Each row has a name. Each question is about the rows just above it.

[100  95  87 134 162 131 167 142] = C
[112 103  85 102 112 103 162 143] = H
[147  96  86  87 116 103 146 146] = B
[ 99 103 130 102 156 115  57 173] = E
Count of [104] in H:
0
How many times does B hold [147]?
1
Which value is in both B and E?
[103]
The one value in C and B:
[87]
Which value is in both H and C?
[162]
Which value is in both E and B?
[103]
Shared by H and B:
[103]

[115 135 126 130 136 133 133 105 154 133 125 134 134 117 162 147 105 120
 118 155 120 139 130 123 117 142 139 128 134 106 104 139 129 122 136 154
 142 137 125 125 132] = L
[115 112 122 125 109 104 128 171 126 129 127 119 131 129 128 129 108 135
 173 118 125 164 138 135 136 122 126 126 133 105 142 125 118 110 127 115
 105 133 129 130 129] = W
[122  96 126 116 122 141 119  85 123 124 120 124 125 126 134 131 117 126
 166 127 122 116 129 127 133 125 128 129 132 116 130 133 144 128 125 139
 124 126 125 131 125] = S
Whose row is [122  96 126 116 122 141 119  85 123 124 120 124 125 126 134 131 117 126
 166 127 122 116 129 127 133 125 128 129 132 116 130 133 144 128 125 139
 124 126 125 131 125]?
S
Whose row is [115 112 122 125 109 104 128 171 126 129 127 119 131 129 128 129 108 135
 173 118 125 164 138 135 136 122 126 126 133 105 142 125 118 110 127 115
 105 133 129 130 129]?
W
Count of [125] in S:
5

[ 95 133 140 131 121 136 116 103 100 124 133 109 138 124 147 119 124 168
 128 139 154 136 162 123 114 130 128  93 124 162 143 126 119 105 114 129
 148 158 143 117 124 119 119 147 136 115 103 120 139  70 138 134 154 130] : X
[113 139 135 132 123 132 115 141 113 125 124 110 151 128 147 131 140 170
 113 144 146 137 156 128 125 149 106 110 144 167 165 132 128 121 126 119
 152 144 153 100 139 109 121 129 136 109 105 112 152 110 129 113 131 117] : D
[107 119 134 127 123 131 132 136  98 111 114  98 124 119 135 124 122 190
 114 132 131 118 128 121 122 146 124 114 134 161 161 121 125  99 115 130
 144 146 141  93 136 120 106 125 138 129 113 108 131  94 128 113 128 121] : Q
[ 95 133 140 131 121 136 116 103 100 124 133 109 138 124 147 119 124 168
 128 139 154 136 162 123 114 130 128  93 124 162 143 126 119 105 114 129
 148 158 143 117 139 123 110 122 124 132 127 113 122  94 123 116 148 121] : T
Whose row is [107 119 134 127 123 131 132 136  98 111 114  98 124 119 135 124 122 190
 114 132 131 118 128 121 122 146 124 114 134 161 161 121 125  99 115 130
 144 146 141  93 136 120 106 125 138 129 113 108 131  94 128 113 128 121]?
Q
Count of [124] in D:
1
How many times does D hold [128]?
3
Whose row is [ 95 133 140 131 121 136 116 103 100 124 133 109 138 124 147 119 124 168
 128 139 154 136 162 123 114 130 128  93 124 162 143 126 119 105 114 129
 148 158 143 117 124 119 119 147 136 115 103 120 139  70 138 134 154 130]?
X
Whose row is [113 139 135 132 123 132 115 141 113 125 124 110 151 128 147 131 140 170
 113 144 146 137 156 128 125 149 106 110 144 167 165 132 128 121 126 119
 152 144 153 100 139 109 121 129 136 109 105 112 152 110 129 113 131 117]?
D

[103 143  92  84 143 114 118 131 117 143] -> Z
[128 120  92  84 143 143 124 136 120 130] -> K
[128 120  92  84 143 144 118 103 101 199] -> Y
Whose row is [128 120  92  84 143 144 118 103 101 199]?
Y
How many times does Z hold [143]?
3
Whose row is [128 120  92  84 143 143 124 136 120 130]?
K

[167  57 117  89]  U
[129  66 129 119]  N
[120 114 119 131]  F
[112  57 112  89]  M
[130 162 127 132]  R
[143 158 129 129]  G
[129 105 129 117]  A
[ 86 130 117 141]  J
Shared by J and A:
[117]
Times [112] occurs in M:
2
Shared by N and G:
[129]
Times [117] occurs in A:
1

[ 89 142  69  86  81  64 131  92  72  81  85 132 119  97 134 108  71 113
  77  78 127  80 113 111  81 145 186 182 118 125  64 193  84 168 174 139
 142 173 165  69 172  65 157 108 158 180 113  85 177 193 132 137  81 180
  78  88  63 177  81  75 107]  Mupe
[135 119 180 146 145  90 186 117 129 174 109 116  80 182 156  85  84  81
  75  92 144  97  65 114 104 170 127 179  69  78  67 160 118 141  71 141
  85 144  91 129  85 193 140 164 178  89 165 159 139  80 175 112  73 129
 134 110  64 121  73 187 105]  Robib
[180 106  91 133 138 158 181  70 109 175 118 118 149 127 112 150 169 143
 172 187  81 121 138 143 118 118 185 148 132 177  77 179  75 180 131 157
 163 163 134 102 172 175  94 109  66 183 171  68 185  66 186 116 140 176
 142 186 171  93 177 169 163]  Toron
[175 145 120 173 187 164 180 165  84 105 102 175 192  87 166 146 167 185
 129 159 165 160 184 133 128 136 183 166  70  99  67 167 180  72 180 144
 159 140 128  67 180  88 131 165  67  63  63  84 177 134 187 152 129 115
  68  96 164 113  67 168  96]  fevev
[128  98 173 134 118 171 179 131 139  81  92 193 185  71  63 115  69 181
  92 138 115 155  94 157 132 160 191 158 132  76 105 143  73 132  64 188
 138 111 192  86 128 103 192 100  95 107  98  81 186  83 139 116 114 105
 156 141 173  94 170  86 180]  dafis
Count of [118] in Toron:
4
How many times does Mupe hold [81]?
5
Whose row is [ 89 142  69  86  81  64 131  92  72  81  85 132 119  97 134 108  71 113
  77  78 127  80 113 111  81 145 186 182 118 125  64 193  84 168 174 139
 142 173 165  69 172  65 157 108 158 180 113  85 177 193 132 137  81 180
  78  88  63 177  81  75 107]?
Mupe
Where do [128  98 173 134 118 171 179 131 139  81  92 193 185  71  63 115  69 181
  92 138 115 155  94 157 132 160 191 158 132  76 105 143  73 132  64 188
 138 111 192  86 128 103 192 100  95 107  98  81 186  83 139 116 114 105
 156 141 173  94 170  86 180] appear?
dafis
Whose row is [135 119 180 146 145  90 186 117 129 174 109 116  80 182 156  85  84  81
  75  92 144  97  65 114 104 170 127 179  69  78  67 160 118 141  71 141
  85 144  91 129  85 193 140 164 178  89 165 159 139  80 175 112  73 129
 134 110  64 121  73 187 105]?
Robib
Count of [67] in fevev:
4

[128 128 127 124 127 129 128 124 130 130 131 129 124 129 128 131 129 130
 130 129 128 128 131 131 124 128 128 128 131 131 128 128]  tav
[131 133 100 129  99 132 134 129 172 170 135 131 130 131 133 135 133 171
 170 132 133 134 135 135 132 133 134 133 135 134 133 132]  pes
[127 129 130 129 131 127 129 128 124 124 127 127 128 127 129 127 127 124
 125 127 129 129 127 127 128 128 128 129 127 127 129 129]  loto
[125 129 131  76 132 133 128  72 131 130 176 130  73 130 128 174 129 131
 130 128 129 129 176 173  80 129 129 128 174 174 129 128]  Ribu
[129 128 135 130 124 128 128 130 133 133 128 129 130 128 128 128 129 133
 133 134 128 128 128 128 130 128 128 128 128 128 128 128]  Fosi
How many times does pes hold [129]?
2
The row with [127 129 130 129 131 127 129 128 124 124 127 127 128 127 129 127 127 124
 125 127 129 129 127 127 128 128 128 129 127 127 129 129] is
loto

[183 159  95 172 116  67  75 162 179] = Rad
[179 103  77 176  74  73 179 185 163] = Vup
[ 74  67 109  80  77 189 180 163  65] = Podom
[174 107  75 178  84  86  83 175 167] = bip
[ 84  78  78 180  78  84  85  84 177] = gol
[185 107  72 177  74  71  67 186 167] = keki
[190 143  75 185  98  68  69 182 183] = tof
[ 88  71 186  84 184 176 182  73 179] = romo
Which value is in both bip and romo?
[84]
Which value is in both bip and gol?
[84]
Which value is in both Rad and Vup?
[179]
How many times does gol hold [84]?
3
How many times does gol hold [180]?
1
The one value in keki and Rad:
[67]

[135 133 125 120]  voni
[ 97 113 122 131]  giku
[149 146 151 114]  Nam
[131 127 131 127]  kogiv
[134 125 143 121]  Siro
[127 165 114 118]  num
[126 144 126 126]  Luza
[132 147 142 123]  zer
[136 119 142 133]  dupi
The one value in kogiv and giku:
[131]
Count of [120] in voni:
1
Times [128] occurs in kogiv:
0
Where do [126 144 126 126] appear?
Luza
Shared by num and Nam:
[114]
Times [126] occurs in Luza:
3
Count of [120] in Siro:
0

[114 128 136 128  98  98 127 103 119] -> Kare
[113 114 114 127 170 169 115 108 123] -> Pevu
[158 129 114 119 128 170  58 119 139] -> pefor
Which row holds [114 128 136 128  98  98 127 103 119]?
Kare
How many times does Pevu hold [169]?
1
Whose row is [113 114 114 127 170 169 115 108 123]?
Pevu
Count of [114] in Pevu:
2
[158 129 114 119 128 170  58 119 139] is in which row?
pefor

[198 112 116  69 139 199 138  98  69]  muben
[ 62 193 192 185  86  63  83 195 184]  pela
[ 62  55  55 158 174  75 178  75 157]  rok
[200 202 187 203 186 202 189 202 186]  gudu
[ 77 150 183 172  77  79  75 104 172]  Mibep
[ 88 200 200 181 179  96 179  96 180]  zopav
[ 72 198 198  70  90  74  62 176 186]  Mebi
[ 77 150 135 172  77  79  75 178 172]  Fuzez
[192  71 192  63  69  71  71 175  71]  zegi
[ 55  58  56 187 169  56 169  70 186]  lis
Shared by Mebi and gudu:
[186]
The one value in rok and lis:
[55]
Times [184] occurs in pela:
1
Shared by pela and Mebi:
[62]
How many times does zegi hold [72]?
0
Times [203] occurs in gudu:
1

[146 154 154 114 180 131 108 113 116  93 111  79 113 154 181  98 180 173
  77 165 112 112  84 152 160 154 157 114  80 113 115 154  88 114 180 113
  97 168 152 149 108 177 172  99 103 143  82 111] -> dedo
[106  95  95 144 177  95 145 144  87  76 145  92 180  96 179 180 181 172
  83 107 142 146 153  87 180  83  98  80 128 146 147  76  97 145 181 141
 178  80  77  77  82  97 181 178 181 170 142 160] -> dimed
[176 180 180 145 180 179 135 144 176 154 143 119  75 180 121  89 159 180
 159 174 144 144  76 181 142 180 179  82  75 143 144  98 152 144 156 147
  79 124  98 120 177 142 159  80  86 150  75 133] -> famo
[ 98 116 117  81 180 128  81  82 124 132  80  92 160 121 155 162 181 173
 115 105  81  80 138 119 173 115 110 132 142  81  82  77  84  81 179  81
 164  79  78  82 133  83 177 166 156 133 146  88] -> Deva
[ 80  78  78  80  84  80  95  83  86 125  83 125 148  77 133 144 104  89
 158  95  84  82 178  80 119  78  79 170 180  83  85 160  88  84 107  95
 117 130 161 147  89 111 105 157 148  91 180  95] -> tis
[ 98 116 117  81 180 128  81  82 124 132  80  92 160 121 155 162 181 173
 115 105  81  80 138 119 173 116 110 132 142  81 116  77  84  81 179  81
 164  79  77  82 133 181  75 116 147  77 165  93] -> Sal
[146 154 154 114 180 131 108 113 116  93 111  79 100 154 181  98 180 173
  77 165 112 112  84  79 160 154 157  75  80 113 115 154  88 114 180 113
  97 168 152 110  74 138 154 105 119 172  90 164] -> Gazif
[109  93  93 174  82 104 175 174 112 136 176 174 154  93  80 162  84  90
 180  86 176 177 159  94 113  92  93 180 153 175 174  92 180 175  85 176
 145  84  92  87 116  79  96 146 158 158 149 174] -> lun
[180 180 181 158  96 180 152 157 181 181 158 173  75 160  75  76  77 134
 173 175 159 114  81 179  84 181 180 174  80 157 156 177 178 158  78 158
  75 175 178 177 181 165  80  75  75 135  78 139] -> Bovub
[157 150 150 165  78 160 166 164 164 155 166 163 177 150  77 173  78  94
 131 129 164 165 169 149  95 150 146 104 160 165 164  85 171 165  78 167
 176  92  84  93 162  96  85 175 176 117 163 165] -> nid
[176 180 180 145 180 179 135 144 176 154 143 119  84 180 121  89 159 180
  96 174 144 144  76 181 142 180 179  82  75 143 144  89 152 144 156 147
  79 124  98 120 177 142 159  80  86 150  75 133] -> Tiseb
Count of [113] in dedo:
4
Whose row is [176 180 180 145 180 179 135 144 176 154 143 119  84 180 121  89 159 180
  96 174 144 144  76 181 142 180 179  82  75 143 144  89 152 144 156 147
  79 124  98 120 177 142 159  80  86 150  75 133]?
Tiseb
Whose row is [146 154 154 114 180 131 108 113 116  93 111  79 100 154 181  98 180 173
  77 165 112 112  84  79 160 154 157  75  80 113 115 154  88 114 180 113
  97 168 152 110  74 138 154 105 119 172  90 164]?
Gazif
How many times does tis hold [78]?
3
Count of [86] in lun:
1
Times [116] occurs in Sal:
4
Whose row is [ 80  78  78  80  84  80  95  83  86 125  83 125 148  77 133 144 104  89
 158  95  84  82 178  80 119  78  79 170 180  83  85 160  88  84 107  95
 117 130 161 147  89 111 105 157 148  91 180  95]?
tis

